Here are a small network's activations along a few directions, averaged over the inputs that share one value of a field.
Values that are neighbours, or in one group, have similar rows; names and order tell nothing.
(in the rows, 500 means zero)
Random noise pushes rows far along 14 fixed directions. That doesn't count. These rows show it; they differ only by the noise:
[632 425 433 470 564 485 623 431 480 596 478 478 476 592 625 415 478 544
 533 500 507 654 322 619]
[534 591 621 610 546 492 583 610 599 405 483 476 399 512 312 559 467 600
 569 528 492 539 536 512]
[478 477 610 618 413 668 872 614 828 534 520 495 504 384 300 601 332 671
 689 292 614 631 432 544]
[548 448 484 517 606 546 529 634 446 564 437 184 374 615 650 585 445 653
 774 425 525 567 389 730]
[575 449 373 467 354 450 590 518 497 377 540 542 592 412 264 488 524 538
 602 564 487 434 597 294]
[552 433 608 565 492 610 374 857 471 465 370 554 552 327 470 553 599 371
 439 487 504 344 725 281]
[650 288 474 647 237 668 437 662 367 660 535 581 334 527 662 463 588 417
 659 387 528 372 573 603]
[471 624 324 275 561 352 417 330 390 417 895 228 532 626 305 524 621 811
 665 356 544 445 503 515]
[626 270 542 414 430 537 662 592 402 495 283 555 539 526 664 608 436 397
 616 492 438 595 464 421]
[423 627 356 426 308 554 643 381 515 447 472 474 661 483 330 517 422 611
 724 610 560 365 548 407]
[568 491 571 417 551 584 530 480 508 648 365 426 506 464 566 487 632 771
 765 301 691 490 571 458]
[441 521 537 368 635 415 416 437 435 564 486 396 458 493 686 433 585 553
 551 433 584 540 540 401]
[748 476 646 679 803 437 587 666 366 614 545 412 353 517 459 469 505 614
 500 562 579 556 518 646]
[566 418 541 382 564 576 625 659 300 636 447 367 393 589 739 535 475 433
 765 456 598 537 453 532]
[480 513 623 616 777 370 344 655 408 526 495 424 178 437 749 417 606 328
 328 634 517 591 631 443]
[413 765 459 507 503 586 507 391 592 297 279 371 612 668 382 743 411 705
 517 696 360 475 457 683]


Field Sika:
d4: [724 572 724 565 475 474 547 323 595 372 333 725 237 607 176 638 758 856
 676 391 525 591 637 572]
d13: [444 510 631 537 479 350 538 478 429 476 619 476 613 527 343 521 269 492
 564 533 431 418 479 497]
d9: [440 435 431 551 249 553 527 371 477 458 721 717 411 476 489 523 542 327
 385 486 512 447 568 508]
d1: [592 298 489 407 571 367 484 397 236 510 388 436 419 492 756 551 589 491
 584 560 482 561 607 386]
d3: [521 485 589 642 591 486 424 416 741 474 396 537 481 385 471 508 586 670
 351 401 467 595 533 494]
d10: [513 596 484 378 698 599 451 569 599 481 320 412 507 503 483 597 638 611
 487 454 559 562 466 578]
d6: [552 517 377 321 588 620 513 682 472 312 415 471 529 513 398 633 569 404
 457 596 387 536 486 401]
d5: [457 372 474 508 526 321 444 474 536 374 302 306 741 400 379 626 352 649
 583 542 360 464 521 413]
d11: [528 519 378 376 736 497 637 700 506 482 358 365 604 488 511 502 395 332
 427 684 488 619 317 509]
d2: [615 273 555 468 537 343 420 636 404 448 402 443 785 446 335 489 379 528
 559 369 451 432 438 413]
d7: [575 484 529 516 620 222 412 323 423 431 534 512 599 633 352 469 422 606
 410 593 355 535 410 595]
d12: [304 656 445 589 411 604 482 465 566 550 278 358 591 511 511 470 301 563
 717 575 588 335 426 699]
d8: [467 532 607 444 417 372 504 380 515 507 649 607 563 451 317 385 497 529
 604 410 563 432 556 279]
The values of Sika form a line.
A walk along Sika starts at d9 and steps to its neighbour d2. Put d1, d3, d6, d11 in the order it reaches them.
> d11, d3, d1, d6
Name the neighbours of d5, in listed order.
> d13, d7
Fewest steps between d12 and d8?
> 7

Field Nagi:
e9: [573 574 327 502 481 615 681 366 259 697 625 551 410 541 625 379 536 415
 560 699 675 407 497 593]
e8: [499 509 531 486 381 558 443 344 584 503 407 578 633 614 598 507 452 545
 434 426 393 515 379 592]
e5: [421 609 417 430 440 535 554 689 559 356 645 303 404 564 356 556 470 472
 725 492 470 506 462 457]
e4: [300 614 489 538 503 521 454 363 685 591 503 462 499 499 568 443 433 530
 441 458 533 531 407 646]
e2: [523 343 191 635 322 507 493 325 526 609 409 523 448 433 698 302 494 458
 511 623 532 517 427 623]
e13: [635 542 639 293 593 436 473 482 374 467 662 694 395 636 521 478 718 393
 375 415 469 614 536 328]
e7: [348 490 396 481 353 396 472 427 703 409 707 451 385 489 360 455 506 546
 584 345 473 583 428 500]
e10: [443 387 654 373 512 404 381 636 372 584 627 507 360 586 715 377 490 269
 545 299 531 558 416 444]
e11: [514 440 695 564 444 450 347 413 495 565 610 556 491 499 481 414 554 639
 532 249 540 428 562 485]
e3: [541 599 544 462 543 535 598 399 373 602 570 598 514 525 448 533 552 541
 501 553 635 413 578 550]
e6: [454 342 672 637 484 209 379 366 429 592 405 470 521 441 675 385 341 568
 578 496 436 482 563 414]
e1: [401 495 503 398 383 365 510 134 564 388 539 493 601 595 384 619 377 783
 598 400 393 521 464 557]
e12: [340 462 434 339 482 417 340 396 592 419 324 446 425 435 721 412 629 485
 553 415 524 602 531 283]
The values of Nagi form a line.
A walk along Nagi starts at e6 and steps to its neighbour e13. Put e8, e5, e10, e3 in the order it reaches them.
> e5, e8, e10, e3
Name the neighbours of e12, in listed order.
> e9, e2
Name the neighbours of e1, in listed order.
> e4
